Each row below holds a small network's activations on one input, seen along a few directions.
Each table varies a few parts of the input and shows all the possible inputs, shuffled.
A made-up example of a description, with smaller parts first: values(2) and (point or ring(11) or (line(6) and ring(8))).
Shared parts are said once, and a part with two or three values counts as separate values.
In the rows, zero is written as 128.

Table:
x1: [126 150 138 139 153 137 138 118 110 148 113]
x2: [ 92 131  81 147 150 121  92 236 131 119 190]
x3: [129 107 114 119  96 133 126 112 134 113 131]
x4: [132 105 125 126 107 122 112 109 145 112 125]
x5: [126 122 135 132 117 133 120 113 120 118 125]
x6: [133 122 135 129 118 122 119 114 141 127 125]
x7: [125 135 138 136 135 137 130 115 118 133 120]
x8: [137 153 150 121 157 130 148 135 107 141 118]
x9: [128 142 122 122 135 135 141 117 123 150 120]
x10: [124 141 135 139 141 134 135 115 113 139 115]
x11: [132 100 123 114  88 131 132 118 139 102 134]
x12: [126 106 128 135 103 132 120 111 124 102 127]
x13: [139 160 137 108 158 131 162 140 116 158 118]
x14: [ 96 127  93 154 158 108  77 234 142 115 182]
x15: [132 129 133 131 126 123 120 114 139 134 120]
x16: [126 151 124 125 144 138 146 120 123 157 115]
x17: [139 153 136 108 149 129 158 138 117 152 122]
x18: [127 131 121 120 119 134 134 114 128 134 128]
x19: [125 107 128 138 109 135 121 108 125 111 125]
x20: [143 162 151 117 171 120 153 138 129 157 114]
x21: [132 102 119 118  91 132 131 116 136 108 133]
x22: [137 160 152 124 167 130 156 136 105 148 116]
x23: [126 124 134 134 125 132 125 112 116 127 123]
x24: [132 111 123 134 109 122 115 108 143 117 123]
x25: [126 115 113 122 103 136 127 108 134 118 130]
x26: [138  97 133 122  97 117 120 115 147 101 130]
x27: [133 142 135 133 143 125 130 117 136 148 114]
x28: [128 139 122 121 127 137 136 116 126 141 124]
x29: [131 100 135 128  97 127 124 115 125  92 132]
x30: [129 120 123 122 106 132 133 117 130 129 129]
x31: [131 151 134 130 157 124 134 117 132 154 111]
x32: [ 90 126  96 159 159 120  83 234 119 109 185]
x33: [133 131 134 130 135 122 127 115 137 142 118]
x34: [142 155 148 118 157 120 143 137 130 149 114]
x35: [136 102 128 127  99 117 117 113 145 104 127]
x36: [129  99 131 127 102 130 119 112 124  98 130]
- What do these inputs look like to the network? => values(3) and (point or line(11))
- Which other rows does x31 become when the line(11) part takes its other values? List them by row number. => x4, x6, x15, x20, x24, x26, x27, x33, x34, x35
- Which other rows does x32 become when the values(3) part takes its other values? List them by row number. => x2, x14
- Which other rows does x8 become when the values(3) part takes its other values? List them by row number. => x17, x34

Table:
x37: [126 159 142 108 142 168 194  88  82 151 104]
x38: [110  96 130 173 104 109  92 186 130  74 173]
x39: [ 98 170  87 136 172 126 124 189 129 171 156]
x40: [132 100 150 148 108 124  91  38 148 107 101]
x41: [102  99 100 180  87 127  90 176 138 109 178]
x42: [117 161 152 155 177 109 122 208  99 144 160]
x43: [150 153 161 153 176 129 130  69 120 167  67]
x44: [174 150 153  91 137 116 190 108 150 167  95]
x45: [124 102 122 110  67 164 151  71  88  96 115]
x46: [100 105  63 149 101 129  88 167 153 106 171]
x47: [160  89 138  83  61 104 144  88 160 121 112]
x48: [117  87 108 130 129 115  85 187 141  59 159]
x49: [159  92 146 119  89 103 107  59 173 119 107]
x50: [107 162 102 107 189 124 113 200 132 150 144]
x51: [121 158 131 117 199 111 116 207 110 127 145]
x52: [156 153 142  79 129 149 209 110 112 160 115]
x53: [131 163 157 146 165 171 141  73  92 155  77]
x54: [170 156 161 127 166 100 153  84 156 169  79]
x55: [106  91  77 119 122 129  78 180 158  84 157]
x56: [143 102 130  76  45 140 166  90 129 103 133]
x57: [108  99 140 145  94 147 113  42 105 101 106]
x58: [104 168 122 164 158 122 121 198 112 177 162]
- Changing only one part turns x37 into x45. The same change can be made to x58. Which row results? => x41
- What do these inputs look like to the network? => values(2) and (ring(5) or ring(6))

Table:
x59: [ 77 111  92 192 128 160  75 119 105  95 143]
x60: [178 110 171  84  89 134 194  81 122  97 105]
x61: [126  73 128 125 113  85  70 168 164  69 153]
x62: [132 136 160 104  97 170 176  44  71 127  96]
x63: [144 124 167 167 131  99  99  46 161 155  80]
x64: [ 95 175 121 172 209 150 125 147  90 168 116]
x65: [ 91 106 110 137  85 172 112 143  66  82 160]
x66: [158 145 160 105 189  78 117 194 156 131 127]
x67: [124 163 147 176 203  91  95 165 142 176 126]
x68: [129 177  71  82 142 129 162 190 165 204 145]
x69: [147 154 155  95 151 118 183 206 104 124 145]
x70: [181 102 174  93 119  81 125  73 172 110  82]
x71: [113 181 140 115 167 166 173 160  55 144 141]
x72: [106  97  39 108  64 141 111 164 170 139 174]
x73: [121 139 145 161 140 167 133  23 111 141  76]
x74: [157 134  83  74  74 135 175  64 182 175 114]
x75: [100  95 118 196 123 101  44 140 152 114 147]
x76: [127  82 122 116  81 130 135 177 116  53 173]
- Changing only one part turns x65 into x62. The same change can be made to x59. Which row results? => x73
- What do these inputs look like to the network? => values(3) and (point or ring(5))
- Which other rows does x68 become when the values(3) part takes its other values? List them by row number. => x72, x74

Table:
x77: [137 115 113  96 110 166 175  77 120 113  75]
x78: [ 87 136 121 176 171 121 102 160 131 149 139]
x79: [132  95 153 148 100 131 133  54 119 144  68]
x80: [165 107 127  91 124 124 155  81 171 127  71]
x81: [133 105 134 136 136 144 132  53 132 118  62]
x82: [115 147 106 126 162  99 128 186 165 148 154]
x83: [137 145 141 122 160 141 128  43 120 118  78]
x84: [135  91 122 100 129  74 116 189 145  98 164]
x85: [163  99 148 106  85 109 156  81 157 153  77]
x86: [112 158 124 120 155 149 144 205  97 133 147]
x87: [115 170 122 126 175 149 154 211  88 170 141]
x88: [107 164 139 176 205 120 112 180 101 165 121]
x89: [115 131  97 187 152 126  78 145 120 134 145]
x90: [ 93 120  72 138 102 150 125 158 132 119 180]
x91: [161 133 158 139  98 162 206  82 115 109 127]
x92: [134 105 133 110  73 155 176  77 109 143  84]
x93: [ 90 114  96 181 130 128  79 132 140 117 158]
x94: [145 130  94 135 138 108  97 177 161 146 158]
x95: [134 153 153  76 117 158 162  58  93 148 120]
x96: [ 98 115  89 128  89 154 103 168 129  98 174]
x97: [119 106  95 127 103 107  85 171 178 106 164]
x98: [101  94 123 152 143  91  91 154 103  88 152]
x99: [ 95 147 100 127 144 151 150 186 116 144 162]
x100: [115 113  82 133 118 103 103 161 181 130 171]
x101: [110 112 116 116  99 146 108 186 104  71 165]
x102: [135 150 138 118 170 106 121 209 145 138 142]
x103: [138 149 151 101  66 136 166  64  91 154 103]
x104: [130 106 129 111 113 100  85 191 157  78 155]
x105: [ 96 105 111 174 114 132  59 144 140 102 151]
x106: [107  97 142 159 125 126  58 164 117  78 141]
x107: [122 138  80 141 122 156 122 170 106 129 169]
x108: [139 163 132 125 189 101 134 214 138 179 135]
x109: [157 121 179 180 127 141 162  57 128 115 112]
x110: [167 145 134  77 148 124 148  67 158 130  91]
x111: [187 126 173 135 111 116 187  84 166 119 119]
x112: [109  92 104 107 114 120 137 185  91  91 177]
x113: [103 152 143 169 185 124  99 176 108 126 127]
x114: [162 147 168  72 129 116 142  62 144 159 114]
x115: [136 140 170 140  91 114 124  43 103 155  86]
x116: [139 152 120  83 136 167 167  64 107 119  97]
x117: [167 143 166  96  78  93 147  68 141 164  97]
x118: [132 145 175 116 141 137 120  37 107 149 103]
- Changing only one part turns x91 into x111. The same change can be made to x95. Which row results? => x114
- What do these inputs look like to the network? => values(3) and (point or ring(5) or line(8))
- Start at x112 and move only the line(8) part, one step at a time. The first step leads to x101. Which rows follow, in order? => x96, x90, x107, x99, x86, x87
- Which other rows does x105 become when the line(8) part takes its other values? List them by row number. => x78, x88, x89, x93, x98, x106, x113
- Which other rows does x79 become when the values(3) part takes its other values? List them by row number. => x85, x92

Table:
x119: [120  97 103 134 107  99  90 179 153 102 169]
x120: [145 148 129  98 132 147 168 127 112 139 129]
x121: [114 147 147 149 140 123 103  95 101 146 112]
x122: [116 126 131 164 182 105  86 180 141 136 128]
x123: [123 159  97 119 139 154 149 165 120 137 165]
x124: [148  92 144 104  74 126 142  53 142 119  88]
x125: [149 128 173 151 129 117 144  60 121 165  70]
x126: [134 149 118 108 137 121 126 221 144 147 157]
x127: [134  96 129 124  97 130 130  93 120  84 133]
x128: [ 94 100 100 122 117 135 102 139 129  80 159]
x129: [ 95 151 118 177 162 147  94 137 122 134 133]
x130: [164 142 146  87 120 132 202  85 130 149  92]
- What do these inputs look like to the network? => values(3) and line(4)
- Changing only the line(4) part turns x123 into x126. The same change can be made to x129. Which row results? => x122
- Which other rows does x130 become when the values(3) part takes its other values? List them by row number. => x124, x125
